Each row below holds a small network's activations on one input, seen along a few directions.
Each table varies a few parts of the input and shows all the possible inputs, shuffled.
A made-up example of a description, with smaller parts first: one of 5 places around a ring, together with either a single point or one of 11 places along a line or (one of 3 separate values, together with one of 6 places along a line).
Shared parts are said once, and a part with two or three values counts as separate values.
In the rows, zero is written as 128.

A family of inputs:
x1: [118 139 112 110 123 113 110 136  98 137 132 118 131]
x2: [139 113 142 142 130 124 138 125 145 114 127 142 141]
x3: [138 104 122 129 150 111 111 136 120 132 112 128 137]
x4: [125 142 120 112 123 120 115 135 108 138 140 118 132]
x5: [122 146 135 119 104 131 137 130 132 123 149 130 136]
x6: [138 116 132 142 141 119 135 128 129 116 122 139 140]
x7: [103 149 127 146 152 194 129  97 171 168  83 103  33]
x8: [143 110 132 138 144 121 123 132 126 127 118 131 139]
x9: [136 110 142 143 121 124 148 121 148 112 126 141 140]
x10: [137 104 123 133 146 118 119 132 121 126 119 136 133]
x11: [125 141 127 119 111 130 129 137 122 128 148 123 131]
x12: [123 142 122 112 121 129 123 132 110 132 140 121 135]
x13: [118 148 129 120  98 130 148 123 134 112 147 133 137]
What is each input in this table made of?
Answer: either a single point or (one of 2 separate values, together with one of 6 places along a line)
Change only the choice among 2 separate values in x8. List by row number the other rows that result.
Answer: x12

A family of inputs:
x14: [129 136 117 125 107 114 129 141  95 128 144 125 148]
x15: [121 129 111 117 107 111 127 127 101 122 141 118 147]
x16: [106 144 110 114 145 120 110 121 127 147 106 120  97]
x17: [142 128 149 144 140 149 135 126 186 128 129 119 108]
x18: [ 95 141 113 105 143 128 115 118 121 143  97 124 103]
x19: [124 127 132 144 127 160 134 112 134 133 120 134  99]
x20: [122 132 136 128 137 142 151  97 168 116 108 134 115]
x21: [125 145 115 106 130  95 115 148 103 131 140 130 144]
x22: [111 144 118 115 155 134 107 131 121 145 110 125 102]
x23: [137 137 125 133 136 158 118 124 121 149 121 107 103]
x24: [105 128 127 130 124 136 158 104 167 116 104 135 107]
x25: [111 138 110 107 121  91 114 137 107 130 138 122 149]
x26: [127 134 139 136 138 146 146 111 167 118 110 138 108]
x27: [150 121 152 135 114 134 124 141 124 126 169 130 149]
x28: [148 131 138 122 114 127 108 155 107 129 158 110 147]
x29: [123 143 112 121 149 135 105 141 130 159 119 113 100]
x30: [123 128 136 124 113 108 157 129 149 101 137 148 155]
x31: [141 136 119 127 113 127 121 149  98 131 145 115 156]
x32: [120 133 113 124 128 148 129 111 117 146 110 115 102]
x33: [115 125 136 114 107 107 163 127 145 102 129 148 153]
x34: [136 132 140 126 118 117 148 127 147 105 140 155 158]
x35: [129 136 136 149 140 159 141 125 171 125 117 130 118]
x36: [143 139 129 107 137  99 102 160 115 138 158 106 148]
x37: [113 131 114 116 126 147 134 103 113 144 105 115 102]
x38: [109 122 128 132 112 150 140 100 131 131 108 133 100]
x39: [130 138 123 129 129 151 122 119 116 148 110 116  99]
x40: [123 125 127 131 101 115 139 119 115 109 150 144 141]
x41: [124 125 133 134 112 124 138 131 111 104 156 146 138]
x42: [114 128 128 144 120 144 138 105 137 125 120 126  92]
x43: [135 144 118 107 138 109 106 154 104 129 145 117 154]
x44: [137 141 134 117 147 136  98 145 134 172 120 105 103]
x45: [101 138 111 100 118  97 113 128 103 122 128 127 155]
x46: [178  27 124 152 175  76 109 138 114 109  90 166 183]
x47: [114 132 113 113 101 113 136 125  92 121 130 126 151]
x48: [142 127 152 154 132 163 127 122 148 146 136 111 103]
x49: [132 126 131 151 130 161 130 120 141 140 132 125  99]
x50: [145 127 152 135 121 120 141 150 163 110 157 136 156]
x51: [140 126 134 138 116 127 132 132 118 116 165 135 147]
x52: [112 121 130 124  99 113 144 113 112 107 143 141 142]
x53: [165  43 133 175 207 106 110 117 124 118  57 155 141]
x54: [138 133 134 139 128 160 111 145 126 158 126 107  99]
x55: [139 133 143 131 122 118 149 149 151 101 147 145 154]
What is each input in this table made of?
Answer: one of 2 separate values, together with either a single point or (one of 4 places along a line, together with one of 5 places along a line)
Changing only the choice among 2 separate values turns x39 into x14. The same change can be made to x29. Which row results?
Answer: x43
Start at x16 and move only the place on the line of 4, one step at a time. The first step leads to x32. Which rows follow, in order?
Answer: x42, x20
Change only the place on the line of 5 in x41. List by row number the other rows that result.
Answer: x27, x40, x51, x52

A family of inputs:
x56: [122 116 141 145 129 145 149 112 157 122 118 141 118]
x57: [125 123 117 126 148 129 106 126 108 147 106 118 103]
x58: [152  81 144 167 165 136 146 115 179 112  89 153 119]
x59: [119 146 115 118 134 139 105 127 107 151 123 106 104]
x60: [166  98 147 128  90  63 156 153 102  64 185 168 245]
x61: [112 157 114 103 121 144 112 133 107 158 136 103 103]
x62: [105 183 111  96 104 148  99 137 100 161 150  93 101]
x63: [147  83 113 149 179 122  99 132 129 145  84 122 107]
x64: [109 163 142 125  96 152 159 114 152 121 145 126 114]
x65: [131 103 116 138 167 124 102 130 114 148  92 120 106]
x66: [106 186 144 116  82 158 159 118 155 125 163 119 114]
x67: [135 100 140 156 147 138 148 110 166 116 100 146 119]
x68: [117 142 143 136 109 153 155 108 156 117 133 133 116]
x69: [145 111 105  91 120  40  97 175  60 103 166 143 223]
What is each input in this table made of?
Answer: one of 2 separate values, together with either a single point or one of 6 places along a line
Changing only the choice among 2 separate values turns x69 into x60. The same change can be made to x63. Which row results?
Answer: x58

A family of inputs:
x70: [127 138 137 145 141 161 132 118 155 141 114 121  94]
x71: [126 140 121 113 130 110 121 140 126 123 136 131 142]
x72: [119 140 123 111 127 107 123 134 122 126 132 134 141]
x73: [135 128 140 141 141 161 129 124 161 145 124 117  94]
x74: [115 125 111 120 129 125 119 118 105 138 117 119 120]
x75: [123 123 114 121 127 127 117 124 105 140 118 119 118]
x76: [105 135 127 132 132 156 136 104 148 133 105 131  88]
x77: [129 126 110 127 135 126 115 129 107 138 125 120 118]
x78: [116 135 124 120 101 120 145 120 118 110 141 139 151]
x79: [142 119 129 129 139 134 108 138 113 143 135 117 122]
x80: [122 132 127 123 102 120 142 127 117 112 148 141 148]
x81: [137 136 136 122 132 113 115 150 130 130 148 120 147]
x82: [134 125 124 133 134 131 111 136 109 143 127 115 121]
x83: [119 136 131 139 133 155 135 113 156 138 108 122  88]
x84: [133 136 129 125 104 121 144 126 119 112 146 132 150]
x85: [143 131 144 130 110 128 132 140 125 115 162 131 153]
x86: [112 141 116 106 125 109 126 132 120 125 126 130 145]
x87: [130 138 134 119 129 111 120 149 128 129 140 122 143]
x88: [137 133 141 131 106 124 141 135 121 117 151 128 153]
x89: [169  36 140 170 179  94 140 124 152  92  84 172 165]
x90: [115 136 131 131 132 157 138 107 149 138 102 127  89]
What is each input in this table made of?
Answer: either a single point or (one of 4 places along a line, together with one of 5 places along a line)
